These are the activations of a small neural network, seen along a few directions. Each row is one input.
In each table, some parts of the input vary, and every possible input appears once, in random order.
Descriptions start from the smaller parts, as in this example, which fits no table here: line(6) and (point or line(11) or (values(3) and ring(5))).
Shared parts are said once, and a part with two or three values counts as separate values.
(in the rows, 100 means zero)

Other details of the inputs vary at random and push rows far along two fixed directions, the same in every table; ignore that.

Table:
x1: | 104 | 111 |  99 |  69 | 109 |  86 |  89 |  82 |  87 | 107 |  98 | 100 | 109 | 106 | 119 |
x2: |  90 |  95 |  83 |  70 | 115 |  94 | 108 |  86 |  97 |  95 | 108 | 109 | 119 | 121 |  96 |
x3: | 119 | 103 | 156 | 150 |  82 | 130 | 112 |  97 |  89 |  66 | 113 |  94 |  98 |  95 |  94 |
x4: |  99 | 112 |  89 |  65 | 107 |  81 |  91 |  86 |  92 |  99 |  90 |  94 | 118 | 117 |  98 |
x5: |  94 |  88 |  93 |  73 | 105 | 106 |  80 |  84 |  86 | 109 | 118 | 121 | 104 |  98 | 120 |
x6: |  86 |  93 | 101 |  84 | 114 | 112 |  91 |  92 | 101 | 103 | 103 | 104 | 115 | 110 | 140 |
x7: |  95 |  84 |  85 |  76 | 109 | 112 |  85 |  90 |  88 | 106 | 119 | 113 | 109 |  97 | 125 |
x8: | 110 | 103 | 105 |  66 | 121 |  99 |  94 |  88 |  89 | 101 |  99 | 100 | 108 | 103 | 131 |
x9: |  96 |  97 |  81 |  91 | 121 |  93 |  81 |  96 | 102 |  93 | 108 |  97 |  95 | 138 | 126 |
x10: | 106 | 110 | 126 | 158 |  64 | 120 | 107 | 104 |  89 |  65 | 116 |  78 | 110 |  97 |  77 |
x11: |  85 |  97 |  78 |  74 |  98 |  91 |  91 |  85 |  89 | 105 | 117 | 112 | 112 | 108 | 103 |
x12: |  94 | 101 |  93 |  86 | 116 |  83 |  74 |  86 |  96 |  97 | 104 | 108 |  88 | 138 | 118 |
x13: | 111 | 107 | 133 | 159 |  68 | 127 | 102 |  99 |  88 |  70 | 118 |  81 | 105 |  91 |  87 |
x14: | 101 | 110 |  80 |  72 | 111 |  89 | 101 |  96 |  94 |  98 | 101 |  85 | 120 | 111 | 117 |
x15: | 108 |  98 | 135 | 178 |  74 |  98 | 139 | 153 | 145 | 121 |  57 | 104 |  42 |  53 |  39 |
x16: |  97 |  95 |  74 |  95 | 105 |  69 | 113 | 148 | 145 | 159 |  47 | 106 |  51 |  56 |  77 |
x17: |  82 | 100 |  93 |  88 | 111 | 105 |  98 |  90 | 103 | 104 | 104 |  98 | 119 | 116 | 132 |
x18: |  91 |  91 |  77 |  79 | 105 | 105 |  91 |  87 |  90 | 107 | 120 | 108 | 113 | 102 | 118 |
x19: | 106 | 109 |  97 |  69 | 117 |  91 | 101 |  86 |  91 | 103 |  99 |  95 | 111 | 108 | 123 |
x20: | 109 | 113 | 142 | 152 |  76 | 116 | 122 |  99 |  92 |  63 | 112 |  85 | 107 | 105 |  76 |
x21: |  98 | 108 |  71 |  70 | 104 |  90 |  87 |  95 |  93 |  97 |  95 |  82 | 123 | 111 | 103 |
x22: |  99 |  87 | 100 |  71 | 120 | 108 | 100 |  85 |  90 | 103 | 116 | 120 | 106 | 106 | 125 |
x23: | 102 |  93 |  78 |  91 | 122 |  72 | 130 | 149 | 152 | 150 |  39 | 104 |  58 |  70 |  70 |
x24: | 131 | 118 | 120 | 143 |  67 | 112 | 106 | 105 |  79 |  63 | 115 |  68 | 107 |  87 |  72 |
x25: |  95 |  94 |  93 |  74 | 117 | 100 | 107 |  83 |  92 | 105 | 117 | 115 | 110 | 111 | 117 |
x26: | 139 | 108 | 134 | 141 |  75 | 126 |  94 | 103 |  76 |  66 | 115 |  78 |  98 |  76 |  90 |
x27: |  83 |  97 | 114 |  80 | 109 | 102 |  84 |  82 |  95 | 107 |  99 | 114 | 108 | 111 | 132 |
x28: |  71 | 105 |  86 |  81 |  97 |  93 |  83 |  87 | 100 | 101 |  95 |  99 | 120 | 121 | 103 |
x29: |  86 |  93 |  70 |  78 | 102 |  97 |  96 |  91 |  91 | 102 | 119 | 105 | 117 | 107 | 108 |
x30: |  96 |  89 | 102 |  71 | 112 | 103 |  89 |  81 |  87 | 108 | 114 | 125 | 104 | 104 | 120 |
x31: |  77 |  85 |  78 | 112 | 114 |  85 | 130 | 153 | 160 | 154 |  49 | 110 |  62 |  71 |  89 |
x32: |  96 | 111 |  80 |  67 | 100 |  84 |  82 |  89 |  91 | 100 |  94 |  89 | 117 | 111 |  98 |
x33: | 108 |  90 |  77 | 100 | 121 |  83 | 125 | 150 | 149 | 157 |  49 | 104 |  53 |  55 |  95 |
x34: | 101 | 108 |  77 |  69 | 113 |  91 |  98 |  96 |  97 |  94 |  94 |  83 | 124 | 116 | 106 |
x35: |  90 |  75 |  63 | 100 | 119 |  86 | 132 | 151 | 155 | 150 |  57 | 118 |  60 |  68 |  68 |
x36: | 114 | 104 | 149 | 152 |  67 | 128 |  91 |  96 |  85 |  71 | 115 |  94 |  96 |  87 |  90 |
x37: | 101 | 110 |  89 |  71 | 102 |  89 |  80 |  85 |  87 | 108 | 101 |  95 | 109 | 100 | 119 |
x38: |  90 |  96 |  86 |  73 | 113 |  93 | 111 |  87 |  94 | 100 | 115 | 112 | 115 | 116 | 107 |
x39: | 115 | 110 | 149 | 153 |  79 | 123 | 118 |  95 |  91 |  68 | 114 |  89 | 103 | 100 |  86 |
x40: |  86 |  92 |  67 |  76 | 104 |  99 |  93 |  91 |  94 |  97 | 112 | 102 | 121 | 113 |  97 |
x41: |  73 | 101 |  78 |  85 | 101 |  99 |  88 |  93 | 102 |  98 |  97 |  92 | 126 | 121 | 108 |
x42: |  91 | 100 |  84 |  89 | 108 |  86 |  65 |  89 |  96 |  98 | 107 | 103 |  88 | 133 | 119 |
x43: |  91 |  77 |  76 | 102 | 108 |  85 | 114 | 140 | 145 | 164 |  65 | 130 |  46 |  53 |  81 |
x44: | 126 | 104 | 121 | 162 |  78 | 115 |  87 | 106 |  88 |  58 | 121 |  80 |  81 | 114 |  81 |
x45: | 121 | 105 | 130 | 140 |  71 | 113 | 113 |  92 |  82 |  61 | 120 |  98 | 104 | 100 |  49 |
x46: | 140 | 113 | 152 | 135 |  78 | 116 |  98 |  95 |  75 |  69 | 110 |  89 |  94 |  82 |  85 |
x47: | 112 | 112 | 151 | 153 |  71 | 118 | 106 |  90 |  87 |  71 | 112 |  93 | 100 |  97 |  82 |
x48: | 105 | 104 |  98 |  68 | 106 |  97 |  73 |  87 |  85 | 107 | 101 | 100 | 106 |  95 | 127 |
x49: | 104 | 114 | 135 | 154 |  60 | 114 | 102 |  97 |  87 |  68 | 114 |  85 | 104 |  97 |  72 |
x50: |  85 |  96 |  75 |  72 | 100 |  92 |  88 |  85 |  92 | 100 | 110 | 109 | 116 | 113 |  92 |
x51: |  77 | 103 |  96 |  85 |  99 |  98 |  81 |  83 |  97 | 110 | 103 | 105 | 112 | 111 | 124 |
x52: | 132 |  93 | 135 | 145 |  82 | 136 | 113 | 101 |  81 |  65 | 131 |  99 |  98 |  84 |  87 |
x53: | 127 |  86 | 131 | 169 |  80 | 105 | 139 | 147 | 135 | 125 |  75 | 119 |  34 |  40 |  38 |
x54: |  77 |  87 |  85 | 105 | 119 |  81 | 131 | 147 | 162 | 150 |  40 | 114 |  61 |  80 |  75 |
x55: | 103 | 106 |  81 |  75 | 106 |  95 |  85 |  91 |  89 | 106 | 103 |  88 | 114 | 100 | 124 |
x56: | 120 | 106 | 133 | 142 |  70 | 111 | 116 |  92 |  79 |  66 | 126 | 100 | 100 |  95 |  60 |
x57: |  95 |  91 |  82 |  78 | 114 | 105 | 103 |  88 |  94 | 104 | 119 | 109 | 114 | 108 | 121 |
x58: | 110 | 101 |  94 |  70 | 118 | 104 |  90 |  94 |  91 | 100 | 101 |  95 | 111 |  99 | 135 |
x59: |  99 | 113 |  92 |  67 | 105 |  79 |  94 |  86 |  88 | 103 |  96 |  96 | 114 | 111 | 109 |
x60: | 130 | 107 | 137 | 156 |  89 | 111 | 102 | 101 |  90 |  56 | 118 |  87 |  79 | 123 |  80 |
x61: |  82 |  92 |  96 |  86 | 106 | 112 |  80 |  91 |  97 | 106 | 104 | 102 | 113 | 105 | 137 |
x62: | 102 |  95 |  81 |  94 | 120 |  71 | 133 | 149 | 149 | 154 |  45 | 106 |  54 |  64 |  81 |
x63: |  74 | 106 |  96 |  79 | 104 |  89 |  92 |  84 | 101 | 100 |  91 | 103 | 121 | 126 | 103 |
x64: |  76 | 102 |  83 |  84 | 110 |  99 |  99 |  94 | 106 |  95 |  96 |  93 | 128 | 126 | 111 |
x65: |  89 |  94 |  75 |  77 | 110 |  98 | 107 |  92 |  95 |  99 | 118 | 106 | 119 | 113 | 110 |
Each input here is: ring(5) and (point or (values(3) and line(4))).
- Changing only the ring(5) part turns x2 into x35. The same change can be made to x20. Which row results? => x31
- Changing only the ring(5) part turns x46 into x58. The same change can be made to x4. Which row results? => x34
- Which other rows does x55 become when the ring(5) part takes its other values? List them by row number. => x1, x19, x33, x37
- Which other rows does x33 become when the values(3) part takes its other values? List them by row number. => x17, x57
- Start at x45 and move only the line(4) part, one step at a time. The first step leads to x56. Which rows follow, in order? => x53, x30

Table:
x66: |  96 |  95 |  36 |  65 | 122 |  63 | 130 | 136 | 134 | 141 |  65 | 101 |  89 |  87 |  74 |
x67: | 100 | 126 |  86 |  85 | 105 |  81 |  92 |  90 |  86 |  72 |  98 |  56 | 132 | 141 | 110 |
x68: | 113 | 110 |  93 |  94 | 105 |  99 |  54 |  81 |  76 |  85 | 120 |  84 | 100 | 120 | 139 |
x69: |  57 | 117 |  98 | 100 |  94 |  87 |  94 |  78 | 105 |  72 | 103 |  86 | 132 | 161 | 100 |
x70: |  72 |  99 | 108 | 110 |  91 | 104 |  57 |  75 |  88 |  90 | 125 | 113 | 103 | 145 | 131 |
x71: | 106 | 107 | 128 | 188 |  54 | 119 | 145 | 107 | 107 |  57 | 119 |  92 |  98 | 100 |   6 |
x72: | 127 | 107 | 118 |  52 | 111 | 106 | 106 |  70 |  66 |  89 | 124 | 110 | 125 |  91 | 119 |
x73: | 103 |  91 |  93 |  80 | 142 |  90 | 112 | 127 | 140 | 154 |  57 | 107 |  65 |  78 | 143 |
x74: | 112 |  84 |  61 |  56 | 115 |  69 |  87 | 121 | 116 | 154 |  75 | 128 |  55 |  57 |  92 |
x75: | 116 | 124 |  80 |  57 |  95 |  74 | 104 |  77 |  71 |  78 | 109 |  85 | 143 | 116 |  75 |
x76: |  72 |  97 | 135 | 105 | 111 | 112 |  97 |  70 |  93 |  87 | 115 | 117 | 121 | 136 | 148 |
x77: |  74 |  83 | 117 |  88 | 111 | 119 | 116 |  70 |  80 |  88 | 140 | 134 | 126 | 119 | 121 |
x78: |  87 | 103 |  70 |  80 | 102 |  98 | 108 |  80 |  87 |  73 | 119 |  93 | 143 | 137 |  76 |
x79: | 108 | 100 | 107 |  64 | 137 |  81 | 107 | 118 | 130 | 158 |  42 | 111 |  64 |  69 | 133 |
x80: | 117 | 119 | 108 |  78 | 100 |  90 |  49 |  72 |  66 |  89 | 107 |  86 |  99 | 111 | 128 |
x81: | 138 | 101 | 180 | 193 |  77 | 142 | 124 | 117 | 105 |  61 | 101 |  89 |  78 |  82 |  81 |
x82: | 118 |  94 |  74 |  77 |  98 | 103 |  75 |  79 |  65 |  83 | 142 | 102 | 105 | 105 | 116 |
x83: | 140 |  87 | 162 | 175 |  77 | 148 | 142 | 116 |  92 |  61 | 127 | 106 |  84 |  66 |  54 |
x84: |  78 | 117 |  92 |  91 | 103 |  91 |  89 |  88 |  97 |  66 |  96 |  73 | 134 | 153 | 103 |
x85: | 135 | 119 | 125 | 162 |  80 |  73 | 138 | 170 | 148 | 122 |  22 |  68 |  36 |  49 |  20 |
x86: |  54 |  99 |  75 |  85 |  94 | 102 |  95 | 135 | 142 | 162 |  44 |  93 | 103 |  48 | 130 |
x87: |  76 |  81 |  87 |  95 |  89 | 111 |  77 |  68 |  77 |  91 | 147 | 129 | 108 | 128 | 105 |
x88: | 107 |  78 |  75 |  60 | 138 |  94 | 131 | 129 | 130 | 153 |  82 | 126 |  71 |  62 | 118 |
x89: |  93 |  99 | 101 | 101 | 101 | 107 |  51 |  82 |  84 |  83 | 119 |  99 | 104 | 134 | 133 |
x90: |  62 |  79 |  57 |  74 |  93 | 103 | 113 | 128 | 132 | 169 |  70 | 108 | 114 |  33 | 103 |
x91: | 140 |  83 | 133 | 184 |  57 | 136 | 104 | 115 |  85 |  61 | 132 | 103 |  67 |  73 |  40 |
- What is each input in this table made of? => values(2) and (point or (values(3) and line(4)))
- Changing only the values(2) part turns x90 into x86. The same change can be made to x91. Which row results? => x89
- Which other rows does x85 become when the line(4) part takes its other values? List them by row number. => x67, x69, x84
- Which other rows does x80 become when the values(2) part takes its other values? List them by row number. => x74
- Which other rows does x75 become when the values(3) part takes its other values? List them by row number. => x72, x74
- Start at x71 and move only the line(4) part, one step at a time. The first step leads to x78. Which rows follow, in order? => x66, x75
